[[  9   7  -5   5  -3  -8  -4  -2 -12 -12   6]
 [  4 -10 -17  -7   1  -5   4   7   6 -11  -4]
 [ 15   8  -4  -1  -2 -10   0  -6  17   6  -1]
 [  0   7  -2 -29  -5   8   6   1   5   4   5]
 [  0  -3  -4  -5   5  -8  -3  -1  19  -2   2]
 [  4  -2  -8  10  -2   5  -2  -1   5  12  -2]
 [  1   4  11   3  -3  -7  -1   2  -9  -4  -1]
 [ -7   1 -13  15   8   6  -1  -4 -25  -4  -7]
 [ -2  14  19  -9   2  -2   2   1  43 -21   0]
 [  0 -11  -5 -11   1   3  -3  -3  -3   9  12]
 [ -1  -7  10  21  -6   2   1   0  -6   5  15]
 [  3  14  -8  28  -4  -5   4  -7  15  11   1]] --> 12

[[ -3 -11   8  -2  -1   7  -1   9 -10  -7  -6  14   3  -6]
 [  0 -11   5   1   4   0  -8   5  -3  -4   2   7  -2   0]
 [  4  10 -10   2  -6  -2   9 -12  11  10   3 -16   4   1]
 [ -3 -11   8  -2  -1   7  -1   9 -10  -8  -7  14   4  -6]
 [  0 -12   6   0   0   4  -4   7  -5  -4  -1  10   2  -4]
 [  1 -12   7   0   1   4  -4   7  -5  -4  -1  10   2  -3]
 [-32  12   4 -23  -9   8   6  16 -46 -36 -41  28  -7 -19]] --> -4

[[-13  -8   1   0  15  19  -5  20  -4  -3]
 [ -6  33 -19   7 -13  -8  23 -11 -22  -4]
 [ -5  17 -11   1  -4   2  14   5 -22  -9]
 [-31  10 -13   8  15  24  10  16 -13  -4]
 [ -9   7  -7   1   4   9   5  11 -16  -6]
 [  7  12   0  -6  -7  -6   3  -2  -5   0]] --> -4

[[ -6 -11  -3  -5 -24   3   7   5]
 [ 22 -13 -20   7   9  14  11 -36]
 [  1  -7   4  -4 -18  -5 -12  14]
 [  9 -13 -12  -2  -8  16 -23   8]
 [  3  -1  17  -2 -20   5 -15  24]
 [ 11  17   5   4 -17   5 -19  -5]
 [ -6  16 -20   5 -22  31 -10 -31]
 [ -3   8 -18  -4  24  -5 -26 -37]] --> -5

[[ -9   5  -5  16  -3 -21  -1  20 -28  16  17  -3]
 [  6   2 -11  13   3   2  -1   3  -3   9  18   6]
 [ -1  -1  -1  -1  -1  -1  -1  -2  -1  -1  -1  -1]
 [ 14 -22 -35  -2  -6  12  23 -14   9   0  14 -22]
 [ 10   1 -17  15   3   2   5   1  -9  13  17   0]
 [ -6   4  36 -21   0   0  18   7  11  -9 -32 -12]
 [ -5   8  34 -15   2   1  12   8  10  -6 -26  -4]
 [  4 -29 -25 -13 -13   3  36  -6   9  -4   4 -37]
 [  6   3  -3   7  11  23 -34 -13  31 -11  19  41]
 [  1  -2  -4   5   3   7  -8   0  11  -2  14  13]
 [  1  20  31  -1  13  12 -20   1  18  -6 -11  30]] --> 41

[[ 20  25 -20  26 -15   3  43 -19  24   3  -3]
 [ 17 -38  18  -2  31  23 -22  34   8 -17 -11]
 [ -5  -9 -16  15  13  13  16  12 -10 -15  16]
 [ 28  -8  14   2   0   8   8   3  28  -1 -18]
 [ -8 -15  -9   8  16  12   7  15 -13 -16  16]
 [  0  -8 -16  17  13  15  19  12  -4 -17  14]
 [ -8 -13 -12  11  15  12  11  14 -13 -17  17]] --> 16

[[ -1  -7   0 -36   7 -15  12  -3 -11   3   0 -33 -38 -11 -15]
 [  0 -25   6  -7 -18  10  -6   1   9   2 -13  -4  -8   3   2]
 [  4   7  -6  20  12 -11  17 -17  -5  16  15  14  13  20  19]
 [  2   3   2 -22  12 -10  13   1  -7   5   5 -21 -23  -5  -9]
 [ -2  21  -7  12  12  -7   0  -1  -7  -6   9   9  14  -3  -1]
 [ -1   2  -1  23  -7  10 -11   1   7  -4  -2  22  25   6   9]
 [  6   3  -2   0  17 -16  25 -15  -8  20  16  -5  -9  15  11]
 [  1 -26   4 -11 -12   2   4  -6   4  10  -8 -10 -16   7   5]] --> 9
---
[[2, -5, 1, 3, 0, 3], [17, -43, 8, 27, 0, 24], [12, -30, 6, 19, 0, 17]] ⇒ 0
[[30, -15, -31, 21, -18, 5], [14, 36, 7, -13, 38, -30], [6, 13, 4, -23, 43, -13]] ⇒ 43
[[0, 0, 0, 0, 1, 0], [27, 14, -44, -12, 37, -16], [-16, -17, -13, 20, 15, -30]] ⇒ 15
[[-19, -33, 10, -5], [-20, -34, 10, -5], [24, 14, -24, 1]] ⇒ -24
[[21, -19, -12, -12, -24, -7, 14], [18, -7, 22, 13, -26, 25, 1], [14, -23, 5, -9, -42, 8, -24]] ⇒ 8
[[14, 37, 6, 18, -5], [-5, 9, 1, -7, 29], [-3, 31, 29, 6, 5]] ⇒ 6
---
[[393 821 375 346 429 687]
 [452 856 514 403 450 700]
 [520 135 562 567 482 218]] => 514

[[75 31 12 24 14 29]
 [33 28 33 26 21 31]] => 33

[[6 6 2 4]
 [2 7 5 7]
 [7 4 8 3]] => 5

[[-298 -291 -516 -473 -454 -513]
 [ 558  -50  117 -315 -367  963]] => 117

[[-578  518   87  247  278    9  -38]
 [ 702  289   41 -329  278  540  -22]] => 41

[[-482 -419  450  614]
 [-625 -212  397  722]] => 397

[[ 50 473 729 236 264 351]
 [528 125 628 857 200 587]] => 628

[[4538 9702 5570 5570 1960 3455 4242]
 [2899 3651 2227 2227 4622 5400 7563]] => 2227
---
[-173.912, 152.840, 156.585, -102.843, -196.871, 140.600] → -173.912, 140.600

[-4.05, -15.46, -0.76, -17.64, -14.51, 18.26] → -4.05, 18.26

[0.2, 1.6, -1.4, -0.8] → 0.2, -0.8

[[7.60, -13.03, -1.98, 8.83, -10.40, -0.10, -20.88],
 [-1.50, -4.23, 0.59, -2.54, 10.73, -13.03, 3.94],
 [18.84, 9.44, -7.11, -5.49, -13.00, 4.52, 8.59]] → 7.60, 8.59

[-201.4, -12.2, 51.5, 106.0, -168.3, -64.8, -10.5] → -201.4, -10.5

[54.1, 103.4, 110.3, 86.2, 156.2, -142.2] → 54.1, -142.2

[-1.159, 0.617, 1.532, 1.311, -0.704, 1.238] → -1.159, 1.238

[-0.041, 0.100, -0.145, -0.171, -0.045] → -0.041, -0.045
